Each row below is a small network's average activation on inputs in which a field has the value named, seen along a few directions.
Values that are neighbours, or in one group, have similar rows; names and order tell nothing.
(in the rows, 500 means zero)
Strong random noise was added to every row along 4 fixed directions; ignore it. To show where, here is one row again and again, with new noise each time:
[537 586 471 538 439 465 364 668 454 526 624 612 493 654]
[515 563 278 488 748 639 422 359 378 265 742 474 467 818]
[621 626 483 450 376 456 457 553 404 604 631 624 480 436]
[448 527 394 538 394 498 600 325 506 303 407 592 369 608]
[468 373 300 578 866 614 494 413 574 195 603 339 527 760]
[602 488 501 521 516 445 445 671 539 583 596 508 561 434]


Meler, 9 values:
t2: [424 502 553 453 515 451 513 422 529 551 605 374 632 393]
t8: [483 456 574 430 518 578 407 494 423 455 431 499 443 721]
t4: [469 444 491 521 493 619 473 537 378 528 324 469 437 666]
t5: [628 551 358 449 686 556 432 462 404 421 767 462 488 580]
t9: [237 608 476 607 474 536 201 553 320 509 699 565 499 932]
t3: [235 422 469 696 595 470 560 421 544 402 311 468 471 513]
t6: [431 598 669 461 248 435 531 469 669 461 293 551 433 602]
t7: [555 536 426 491 625 614 570 580 441 572 549 574 594 346]
t1: [535 643 659 327 215 470 537 377 428 566 377 645 352 445]
Meler is arranged as 3 separate groups.
Question: Which other values are in the same group as t4? Give them in the order they are listed.
Answer: t8, t6, t1
Question: Which other values are in the same group as t5? Give them in the order they are listed.
Answer: t7

Kis, 9 values:
z1: [741 756 317 373 545 624 361 517 296 583 936 630 506 592]
z2: [296 585 566 499 513 518 396 546 475 408 450 466 463 830]
z5: [142 586 353 733 563 581 368 491 403 244 489 548 411 974]
z6: [599 475 467 444 664 602 362 549 488 473 625 417 482 739]
z7: [429 403 557 422 554 579 586 295 512 433 411 390 515 419]
z8: [500 282 516 712 384 293 637 709 764 511 256 500 590 309]
z4: [591 597 662 481  58 363 460 751 500 640 286 839 380 543]
z3: [275 368 357 707 499 442 703 259 604 141 248 498 388 560]
z9: [296 624 571 517 371 530 287 499 424 466 516 632 400 927]
Kis is arranged as 3 separate groups.
Question: Which other values are in the same group as z9? Give them in the order they are listed.
Answer: z2, z7
Question: Which other values are in the same group as z8? Give them in the order they are listed.
Answer: z1, z5, z3
